Each row below is a small network's average activation on inputs in which a field has the value named, seen along a few directions.
Related values have similar rows: they may be neighbours, one step apart, or belong to one group.
Random noise pushes rows far along 9 fixed directions. That doesn't count. These rows show it; they differ only by the noise:
[ -99  151 -141  -20 -332  173 -125 -387 -369 -129  233  257 -432  -68
   13 -107  304 -222 -262   96 -333  -21 -435  -20]
[ -82  367  201   16   78  186  115 -137  178 -151   21 -117 -112  223
 -139 -184    3  319   57  262 -260   71   40   56]
[  90 -393  224 -347   -8 -282   56   22 -432   -9 -103 -348 -146  153
  117  382 -176 -227   71  -18  114  159   31  -88]
[   2 -121 -292   -3 -285  148 -202  125   41  -23   16  228 -201 -169
  -19   15  204 -279 -201 -119   44 -156 -212   45]
[ 103   77 -355  -78  134  105  -36 -111  243  -48 -115    9  223  317
  109 -178 -142  -69 -119  184  -85 -208   53  197]
[ -50 -361   38 -220  287   42   28 -182 -240  107   62    6  -78  413
  108   74 -468   23  -43   80  -69  159  -69 -201]
[ 250 -363   -7  295  388   -9  -79  337  372  132  -72 -178  118  334
 -149  -15 -236  567  -13   64  150   66   40 -376]
[-405  392   42 -332    3  191  254 -107  295 -164  -76   81  180  212
   -9 -180 -261 -258  200  109 -221  -30  349  401]
[  66 -171   97 -161  -16   23 -188  108   68  -37 -234   52  -13 -259
   56  153  157   35  -50  -73   74  -95 -136   47]
[ -20  -98  197 -259  155 -153   45 -275  -29 -112 -261  -49  274  -53
  104  173  -27  -66   77  -49 -112   73   57  -62]
[  82 -104 -150  -45  152  268   16  -56  285    8  -74  -20  -19  241
  -97   45 -210   32  -96  -57   54   47   63 -127]


Field Z:
z6: [ 256   55 -431 -203  130  250   25 -289  154   92 -263   40  213   43
  208   25 -288 -256 -271 -199  267 -213  130  360]
z7: [ 200 -206  236   39  150  112   -6 -324   40  -14 -215 -122  154 -371
 -148  405  172  246  -41 -406   67   89  -82 -431]
z1: [-129  173  372 -131    3 -323  200  174 -106 -101   54 -205   42  115
 -139  -48  -78   23  201  184  -81  140  265  140]
z13: [ 294   23 -276  130 -182  121 -180  -61  170    0  -60   39    9  -82
  -25   72  303  -43 -325 -154   81  -61 -209 -126]
z12: [ -84 -188 -145 -108  404  -63  -83   37 -147  267  129   27  138  458
  316 -271 -534  314  133  355  -85 -191   30  225]
z15: [ 104  385  -85    8  -90  -21  317 -412 -121 -141   92 -229   -6   47
   74   36  -22 -233   38   57 -112  133  173   59]
z11: [ 137  154 -204 -232 -200  205  158   71    5  -52   17 -332 -325  275
 -104  224 -135 -370  -68   67   94  -23  135  188]
z5: [ -42  305 -141  117 -296  187  -68  371  358  -23    1  224  -27 -322
 -164 -187  273 -225  -13 -185  218 -174  112  200]
z8: [-197   82  217 -180   64  143   10  201 -102   48   72 -128 -194  275
   56  -12 -238  189  166  227  -10  -15  135  249]
z14: [  30  226  265   46  256 -241  176 -352  -17  -86  -76 -244  362  -61
   98   19  106  303  289  105 -237  110  131 -144]
z4: [-544 -742  241  -52  213 -161   42   45 -263  352  223  554   97 -266
  162  169 -491  -87  214 -347  103  304 -111 -390]
z9: [ -50  228   47  104 -228   71 -224   83 -299   16  305  304 -399 -157
  -18 -294  222  108 -133  250 -168  -36 -416   18]
z3: [ -87 -106   64 -122  -47 -161  106  -12 -108   84 -137   59  177 -225
   -3  157  -52 -476  144 -367  264   95  221   30]
z2: [  19  565 -142  281   21  301  252 -301    8  -67  406 -355 -429  513
 -167 -217  -81  163 -155  216  -94  212  135  -19]
z10: [-150  156  -32  264   20   -6  120 -156  161  -46   27  145  302 -232
  -74 -126  272  122  128  -53  -57   -6  133   -8]
z16: [ 115  391   76  -99 -181  177 -101   76  138 -103 -241  144   21 -423
   40  -88  327 -112  -11  -32  124 -247    3  493]
Z is arranged as a ring.
Question: Name the neighbours of z11, in listed order.
Answer: z13, z8
Question: Name the neighbours of z3, in listed order.
Answer: z6, z16
Question: Name the neighbours of z9, in listed order.
Answer: z1, z5
Question: Name the neighbours of z14, in listed order.
Answer: z12, z10
